These are the activations of a small neural network, seen along a few directions. Each row is one input.
In each table, some parts of the input vary, and every possible input appears once, in random order.
A made-up example of a description, with smaller parts first: one of 4 places along a line, together with either a single point or one of 9 places around a ring or (one of 3 separate values, together with one of 5 places around a ring).
Shared parts are said once, and a part with two or three values counts as separate values.
In the rows, zero is written as 128.

Other details of the inputs vary at random and push rows far along two fixed directions, the same in every table; ignore that.

Rows:
row 1: [116 168 122 152  85  70 144 108 171  50 106 124]
row 2: [204 121  89 188 118 182 121 194 127 123 163 176]
row 3: [133 180 115 103 114  91 165 118 164  51 115 150]
row 4: [ 88 161 101  98 118 112 165 143 191  59 120 120]
row 5: [ 99  73 152 130 147 105  85  85  86 159 114  96]
row 6: [120  90 124 130 135 144  96 132 119 199 136  89]
row 7: [ 93 199 119  95  64  82 169  87 188  65  96 109]
row 8: [104 166 110  84 130 106 168 130 175  51 120 130]
row 9: [100 111 145  73 149 126 117  79  94 165 107 102]
row 10: [190 131 116 203 128 169 135 208 132 137 166 171]
row 11: [116  96 128 100 123 142  97  93 110 198 120  85]
row 12: [ 94 183 107  70 110  90 170  90 172  33 100 132]
row 13: [187 124  97 189 101 168 107 172 130 136 155 159]
row 14: [ 85 105 137  96 118 140 108  89 112 182 109  83]
row 15: [205 127  98 193 121 171 126 204 132 131 163 170]
row 16: [172 124 109 194 102 172 109 174 121 134 152 163]
row 17: [130  96 158 105 179 122 112 111  79 163 131 132]
row 18: [226 118 118 224 109 126  96 154 103 101 150 186]
row 19: [225 147 141 212 101 135 126 164 111 141 157 190]
row 20: [147 137 118 173 122 165 138 185 131 119 146 154]
row 21: [ 98 192 135 102 101 104 169 104 154  71  99 133]
row 22: [ 54 188 115 124  76 108 170 129 206  77 109  98]
row 23: [102 119 159  83 157 108 129  88 109 180 113  95]
row 24: [106  69 129 107 175 155 104 138 101 163 139 117]
row 25: [105 163 112  99 126 127 164 134 157  40 121 151]
row 26: [ 66 200 126 116  64 110 171 108 184  73  94 108]
row 27: [115  85 146  79 177 124 107  91  81 160 122 120]
row 28: [188 134 123 220 105 169 113 194 118 138 160 175]
row 29: [ 98 105 158  78 178  98 128  93 108 161 121 104]
row 30: [168 118 105 176 122 181 124 184 119 127 153 164]
row 31: [ 83  92 164 130 148  78 106  85 114 163 114  80]
row 32: [109  78 141 119 184 138 117 150 116 178 146 110]
row 33: [114 116 144  71 151 110 119  83 108 176 109  92]
row 34: [ 91 114 161  98 129 112 115  82 100 178 111  91]
row 35: [ 85  96 149  75 188 117 132 116 118 156 130  97]
row 36: [ 97  81 166 142 153  96  91  93  87 166 117  94]
row 37: [102  69 118  85 176 146 103 125 113 168 136 100]
row 38: [126 187 109 114  66 105 154  97 166  67 107 134]
row 39: [132  96 147 116 128 134  98  94  83 183 123 114]
row 40: [115 191 109 127  62 112 159 119 187  84 108 119]
row 41: [183 120 135 163 164 154 128 179 100 113 158 183]
row 42: [138  78 124  88 185 145 107 124  96 157 143 123]
row 43: [241 143 114 178 119 154 119 156 101 121 149 200]
row 44: [124 104 151 136 131 136 110 118 112 210 130  98]
row 45: [ 84 164 117 123 122 125 168 156 175  53 123 139]
Each input here is: one of 5 places around a ring, together with either a single point or one of 8 places around a ring.
List by row number the other rows that have the place on the ring of 5 in common with row 36.
> row 17, row 20, row 21, row 26, row 28, row 34, row 41, row 45
List by row number the other rows that have the place on the ring of 5 in common with row 14.
> row 5, row 9, row 16, row 24, row 25, row 27, row 30, row 39

Rows:
row 46: [176 156 159 220 120  93 137 155 121  75 141 185]
row 47: [ 33  55 123  29 205 139 113  94 115 178 126  56]
row 48: [206 176 129 186  64 135 138 137 139 120 139 179]
row 49: [172 149 101 158 144 162 162 200 147  84 162 193]
row 50: [ 63 204 122 124  59 101 162 107 196  90  96  96]
row 51: [243  38 141 151 199 180  56 139  16 226 162 174]
row 52: [ 50  83 155  14 206 106 122  87 106 178 114  69]
row 53: [216 160 114 179  93 115 131 133 119  84 131 179]
row 54: [ 45 175 108 100 107 123 186 149 209  67 109  98]
row 55: [169 163 111 190  84 170 146 192 147 112 151 165]
row 56: [200  11 129 192 201 203  55 198  57 247 181 137]
row 57: [ 88 195 123  58 110 104 180  89 163  54  91 133]
row 58: [120 159 109  94 135 112 154 139 162  39 128 151]
row 59: [ 35  60 180  89 174  63  93  51  92 168  99  54]
row 60: [145  82 117 159 127 176  91 159  99 186 150 117]
row 61: [ 98 201 132  88  88  76 176  77 168  67  90 111]
row 62: [177 160 104 215  66 140 114 163 147 110 136 160]
row 63: [ 68  79 147  58 121 106  90  36 102 219  98  47]
Changing only one part turns row 52 into row 58. The same change can be made to row 55. Which row results?
> row 60
What do these inputs look like to the network?
> one of 2 separate values, together with either a single point or one of 8 places around a ring

Rows:
row 64: [115 168 120 138  89 126 153 136 169 100 125 133]
row 65: [151  94 146 116 158 126 105 112  91 173 138 129]
row 66: [131  69 115  75 225 174 133 172 105 143 154 138]
row 67: [175 127 109 172 107 151 116 157 131 139 144 147]
row 68: [111 160 130 138 114 107 151 134 156  83 119 131]
row 69: [118 165 112 137  92 123 151 136 168 100 122 123]
row 70: [123 154 121 108 110 113 143 105 139  83 115 139]
row 71: [175 137 122 178 113 145 127 165 132 142 147 152]
row 72: [ 51  91 105  63 202 160 145 162 146 116 143 108]
row 73: [124 162 132 113 115 104 153 114 150  87 120 143]
row 74: [165 119 122 171 119 138 113 149 123 121 145 155]
row 75: [123 166 133 112 123 100 154 116 146  85 115 137]
row 76: [117 161 107 133  91 130 143 132 162  97 117 122]
row 77: [ 83 115 143 105 142 116 124 105 121 141 114  96]
row 78: [ 82 111 137 103 133 118 122 102 123 139 115  98]
row 79: [ 87 117 124  98 117 136 120 102 130 156 116  91]
row 80: [103 120 139  85 146 102 129  91 124 140 116 100]
row 81: [144 118  87 123 166 191 145 220 151 104 168 161]
row 82: [181 126 128 150 128 130 120 136 112 123 142 166]
row 83: [122 164 130 110 118 108 151 111 140  83 113 139]
row 84: [101 120 136  81 143 113 122  86 113 134 108 105]
row 85: [181 137 139 152 138 130 128 141 105 122 138 170]
row 86: [112 164 109 131  88 134 144 128 158  94 115 125]
row 87: [112 157 127 140 112 106 151 133 162  86 122 130]
row 88: [124 156 120 108 116 106 143 108 143  83 112 131]
row 89: [ 84 120 132  99 121 127 125 106 139 161 119  87]
row 90: [110 154 125 136 104 112 147 129 159  85 124 132]
row 91: [ 85 110 132 103 138 113 117 103 126 137 113  89]
row 92: [102 123 142  83 149 103 128  93 117 138 112 102]
row 93: [114 159 107 132  83 131 141 129 168  98 122 126]
row 94: [ 79 115 146 103 139 115 129 104 125 143 117 100]
row 95: [ 88 124 132 102 127 125 127 111 133 158 115  85]
row 96: [112 167 113 133  90 132 148 132 158  95 115 127]
row 97: [139  96 142 138 141 152 106 133  97 196 140 120]
row 98: [178 132 130 149 133 133 122 136 104 120 134 165]
row 99: [117 161 111 135  85 130 145 134 166 100 123 129]
row 100: [ 83 122 133  98 122 132 128 105 130 159 117  90]
row 101: [103 114 134  82 138 110 120  85 122 137 115 105]
row 102: [169 124 127 177 128 130 122 158 124 124 146 153]
row 103: [121 157 124 109 111 111 147 108 140  83 115 140]
row 104: [139  99 139 137 142 153 104 133  96 192 136 115]
row 105: [166 132 137 177 131 137 125 158 116 122 141 163]
row 106: [137  93 132 134 134 155 101 129  98 191 136 116]
row 107: [166 119 118 172 123 133 115 151 125 121 143 148]
row 108: [134  86 140 139 155 131  99 129  95 172 133 115]
row 109: [121 164 133 110 115 107 155 112 143  84 117 144]
row 110: [ 82 108 136 103 133 114 119 103 131 142 118  94]
row 111: [163 124 124 170 123 141 116 149 114 118 137 155]
row 112: [181 132 133 149 131 133 126 137 105 122 141 169]
row 113: [131  84 137 134 147 140  96 121  92 170 135 118]
row 114: [140  98 141 139 147 145 106 137 100 196 138 113]
row 115: [183 132 133 154 138 123 128 142 115 126 143 164]
row 116: [132  88 142 138 154 137  99 126  91 171 131 119]
row 117: [115 164 111 134  92 127 147 135 162  97 117 123]
row 118: [185 126 125 153 133 126 121 139 113 124 140 160]
row 119: [106 115 131  85 142 106 122  88 123 136 114 100]
row 120: [151  95 142 117 162 125 103 114  86 170 130 125]
row 121: [133  87 150 140 155 131 103 129 101 179 142 122]
row 122: [175 130 113 175 108 149 120 161 131 140 144 149]
row 123: [108 156 126 135 104 116 149 128 151  82 121 134]
row 124: [ 85 109 132 105 137 109 121 105 133 141 116  89]
row 125: [167 127 131 175 131 132 121 158 117 122 143 154]
row 126: [173 141 128 177 114 153 128 163 121 138 142 159]
What do these inputs look like to the network?
> one of 3 separate values, together with either a single point or (one of 4 places along a line, together with one of 5 places around a ring)
Changing only the choice among 3 separate values turns row 121 into row 73. The same change can be made to row 107. Which row results?
> row 119
Which other rows does row 122 become when the place on the line of 4 takes its other values? List them by row number.
> row 67, row 69, row 71
Which other rows does row 108 become when the choice among 3 separate values takes its other values? List them by row number.
> row 117, row 120
